A small network was shown many inputs. Here are its activations along a few directions, one row for each input.
In each table, some parts of the input vary, and every possible input appears once, in random order.
Descriptions start from the smaller parts, as in this example, which fits no table here: one of 3 separate values, together with either a single point or one of 9 places around a ring or (one of 4 places along a line, together with one of 5 places around a ring).
Shared parts are said once, and a part with two or three values counts as separate values.

Other details of the inputs vary at random and push rows far along three fixed directions, the same in every table; ignore that.

Table:
row 1: [  6   3 -21  -7  12   7  -6   2 -11  -3  14  26]
row 2: [  6 -26 -10  -4   8 -16   5  10   2  -4  -1  13]
row 3: [  1 -21 -19   0   5  -5  -2  11  10   5 -15  18]
row 4: [  8  39  38  -8 -13  32  44   4  66   3  25   1]
row 5: [  4   2 -18 -18  -1 -22   4 -12  -4  -2  -5  11]
row 6: [-22  -2  30  -1 -28  -9 -31 -16  13  -8  10   1]
row 7: [ -3   6  30  -4 -14  13 -29  10   3 -15   6   8]
row 8: [ 11  20  10  11  13   8   8  12 -37  16 -13 -33]
row 9: [  0  -4 -15 -21   3 -20   7   3  -3   2  -5  14]
row 10: [  6  10   5  27   2   3   4  15 -26   4   2 -30]
row 11: [ -6   2  -3   8 -10  15  -4   8  -3  -9 -22 -37]
row 12: [ -2  31  40  10 -16   7  44 -17  75  -5  26  -9]
row 13: [  0 -22 -23 -12   8 -12   4  -8   4 -22   0  -6]
row 14: [ 14  -9  -9 -13  16 -19 -12  -1   2   2  -2  11]
row 15: [ -3 -13 -18  -2  10  -8  -2 -10  -7  14  12  12]
row 16: [ -2   3  14  11  -3  11   0   1 -25  17  -1 -25]
row 17: [-33  -3  30   2 -27 -13  -9   7  10 -20   5   6]
row 18: [-13  17  21  -9 -31  10 -14  -1  -2 -20   3   9]
row 19: [  8  -9 -24   6   0  -8  -8 -13   8  -2 -16  14]
row 20: [ -3 -11 -17   9  16 -13   4  -4  -7  -3   8  15]
row 21: [-38   0  30  -7 -40 -12 -24 -17  16 -12  12   9]
row 22: [ 21  -1 -16 -14   0   2  -9  -9  -4 -11   1  22]
row 23: [  4   5  12  23   5   9  12   8 -29   1  -9 -29]
row 24: [ 11  21   7   9   0  26  -1  17 -32   4   0 -14]
row 25: [ -1 -24 -23 -23   2  -6  -2 -14   4  -5   4  -9]
row 26: [-15  -2  22  16 -14   3 -28   6  15  -6 -11   0]
row 27: [ -2 -12 -21  -2   8  -9  -5  -9  -6  14  15  10]
row 28: [ 19  19   7   7   4  32   8  14 -40   5 -10 -22]
row 29: [  4  10   1  27   3  22   8  10 -26  13 -25 -28]
row 30: [ 13  -1 -14 -13   8 -21  -8 -14  -1  -2  -3  10]
row 31: [ -9   9  11 -12  -3   1  -9   5  -6 -13  -6 -35]
row 32: [  0 -19 -17 -18  -9 -13   7  -3  -2  10   1  10]
row 33: [ 39  28  -6  -2  43  16  68 -14  44  30  14 -11]
row 34: [ -4 -17 -14  -6  11  -4   2 -16  -9  10   6  12]
row 35: [  5 -27 -11 -15   1 -11  -2   4   2  13   2  10]
row 36: [-23 -11  36  -1 -21  -7 -35  -4  17  -5  12   3]
row 37: [ 14 -12 -11 -20   5   6  -3  14  -2  -4   1  26]
row 38: [-35   2  19   6 -29  -1 -13   9  14  -9 -12   8]
row 39: [ 10  22   6  13  11   5   4  15 -34  17  -7 -32]
row 40: [  0  10   3  28   2  19   5  11 -23  13 -22 -23]
row 41: [ 31  19  -9 -24  20  31  52 -13  67  -4  24  -4]
row 42: [ -8  -7 -26  12  13  -2  -3  -3   0   7  -6  20]
row 43: [  0  -7 -28   0  -9  -9   4 -11   5  -2 -17  15]
row 44: [ -3 -15 -13   7  18 -11   7  -8  -8  -4   3  16]
row 45: [-15  -8  33  12 -12 -11 -25   4  12 -18   6  -1]
row 46: [ 27  21   3  11   7  33  12  19 -46  11 -12 -28]
row 47: [-23   2  34  -9 -10 -10 -21  15   8  -5   2   3]
row 48: [ -7  -6 -28  13  12  -3  -5  -2   2   7  -3  18]
row 49: [ -2   3 -18  -5  20 -16  -5  -3  -7   6  10  14]
row 50: [ 14 -14 -15   2   3 -20  -1 -14   1 -12  -1   9]
Description of these inputs: one of 5 separate values, together with either a single point or one of 4 places along a line or one of 5 places around a ring.
Question: Changing only the choice among 5 separate values turns row 21 into row 18. The same change can be made to row 25. Which row results?
Answer: row 41
Question: Which other rows does row 4 become when the choice among 5 separate values takes its other values? List them by row number.
Answer: row 9, row 17, row 32, row 38
Question: Which other rows does row 42 become when the place on the line of 4 takes its other values? List them by row number.
Answer: row 29, row 40, row 48
Question: Which other rows does row 24 become when the choice among 5 separate values takes its other values? List them by row number.
Answer: row 15, row 20, row 39, row 42

Table:
row 51: [-18 -51 -47 -31  11 -42 -18 -20  -9  -4   4  44]
row 52: [-42  10  48  11  -4   7 -31   1   7 -12  22   0]
row 53: [-28   8  37  -4 -42   5 -28  -4  24 -32  -3  -8]
row 54: [ 16  36  16   7   3  23  19  10 -24  12   4 -23]
row 55: [ 27  20 -28  21  31  17  49  -7   8  28  -1   0]
row 56: [-49 -11   4   4 -14 -17 -67   2 -80 -14  -6  19]
row 57: [  3 -10 -13 -18  13 -21  20 -38  63  -3  26  20]
row 58: [  4   6   7  21  -9   9  25  14  -1  16 -18 -44]
row 59: [ 18  10   8  -1 -20  22  21  19  -1   8 -16 -39]
row 60: [ 17  11  14  33  -2   9  14  18  -2  22 -16 -30]
row 61: [  3 -45 -44 -17  20 -40 -26 -13 -19   6   1  50]
row 62: [-10  -6 -14   5  35   1  22 -19  59   0  23  42]
row 63: [ 34 -34 -72   4  15 -25   5  -3 -52   3 -40 -16]
row 64: [ 31  15  16  11 -13  22   9  23  -3  14 -14 -25]
row 65: [  9 -13 -18  -5  10  -2 -32  25 -85  -9 -20 -14]
row 66: [-37  10  49 -12 -35 -12 -29 -10  26 -34  13  -6]
row 67: [-33   9  58  -3 -28  -8 -33   6  22 -15  17  14]
row 68: [ 21  20  12  11   4  37  10  21  -9   2  -7 -27]
row 69: [  0  12 -16 -16  15  14  23 -23  51  -2  24  56]
row 70: [ 33   1 -16 -21  12   0  48  -1  26  15   7 -13]
Question: Describe the family of inputs behind these rows.
Answer: one of 4 places along a line, together with one of 5 places along a line
Question: Changing only the place on the line of 5 turns row 64 into row 53. The same change can be made to row 67. Which row results?
Answer: row 66
Question: Which other rows does row 62 become when the place on the line of 4 takes its other values? List them by row number.
Answer: row 52, row 65, row 68
Question: Which other rows does row 51 become when the place on the line of 4 takes its other values? List them by row number.
Answer: row 58, row 59, row 70

Table:
row 71: [-40  -8  16 -47  -1 -23 -37 -32  63 -44  53  94]
row 72: [-78 -41 -10  -7 -14 -47 -76  14 -52 -31 -15  69]
row 73: [-47 -17  35   0 -23  -2 -62  23 -71   1  -4 -11]
row 74: [-20  41  94  33 -21  20  -1  40  -6  10   1 -54]
row 75: [-78 -40 -11 -21 -13 -21 -88  -8 -67 -45  -6  27]
row 76: [ 87  15   0  15  -1  28  81   8  73  33 -17 -83]
row 77: [ 59  11 -24  35  19  36   6  30 -70  10 -47 -80]
row 78: [-59  45  72  26 -32   6  -5 -19  69   7  32  20]
row 79: [ 44 -53 -83 -18 -11 -54  -7  -9 -75   9 -51 -23]
row 80: [ 14 -26 -45  11  19  -2 -12  10 -14  14 -18  33]
row 81: [ 39   6 -54 -39  40   7  42 -32  46  -9  18  47]
row 82: [ 32 -51 -82 -28  42 -23 -15   1 -86   8  -7   7]
row 83: [-76   3  23   4 -20 -20 -25 -47  59 -27  32  73]
row 84: [ 58 -21 -46 -31  12  -1  76 -15  52  30   1 -38]
row 85: [-10  36  71  27 -10  12  -4  32 -13  -9   8 -60]
row 86: [ 28   7 -51  -5  42 -11  42 -46  34  10  13  20]
row 87: [  7  27  59  -8 -69  16  -2  22   6 -13 -20 -68]
row 88: [-48   6  20 -11  17 -13   3 -24  73 -36  30  43]
row 89: [-60  15  54  35 -38   9 -40  34 -55 -29 -23 -29]
row 90: [ -8  67  71  12 -30  48  28  15  58  13  22 -10]
row 91: [ -8 -42 -44  -6   5 -49 -57  -6 -95   8 -22  37]
row 92: [-14 -23 -27   4  17   2  -3 -21  51 -16   9  63]
row 93: [ 61  10 -58  -5  17  27  44  11 -46  15 -25  -6]
row 94: [-35 -16  42   2 -60 -29 -42  31 -40 -30 -39 -57]
row 95: [ 14 -16 -56 -22  42   2  50 -19  46  35  25  49]
row 96: [ -9 -13 -22 -19  27 -40  -4 -50  48  -7  43  65]
row 97: [ -1  50  96  37 -10  43   7   9  79  -3  35 -45]
row 98: [ 69  -8 -33   2  53  12  55  -7  55  40  12  21]
row 99: [ 43  29  21  -1  -5  28  15  28 -36  24  -9 -28]
row 100: [ 34   9 -27  24   6  41  31  30 -87  30 -33 -74]
Question: Changing only one part turns row 83 into row 93. The same change can be made to row 78. Which row results?
Answer: row 90
Question: Describe the family of inputs behind these rows.
Answer: one of 5 separate values, together with either a single point or one of 5 places around a ring
Question: Which other rows does row 73 become when the place on the ring of 5 takes its other values? List them by row number.
Answer: row 75, row 82, row 95, row 100
Question: List by row number the other rows that have the choice among 5 separate values in common with row 98.
Answer: row 76, row 77, row 80, row 92, row 97
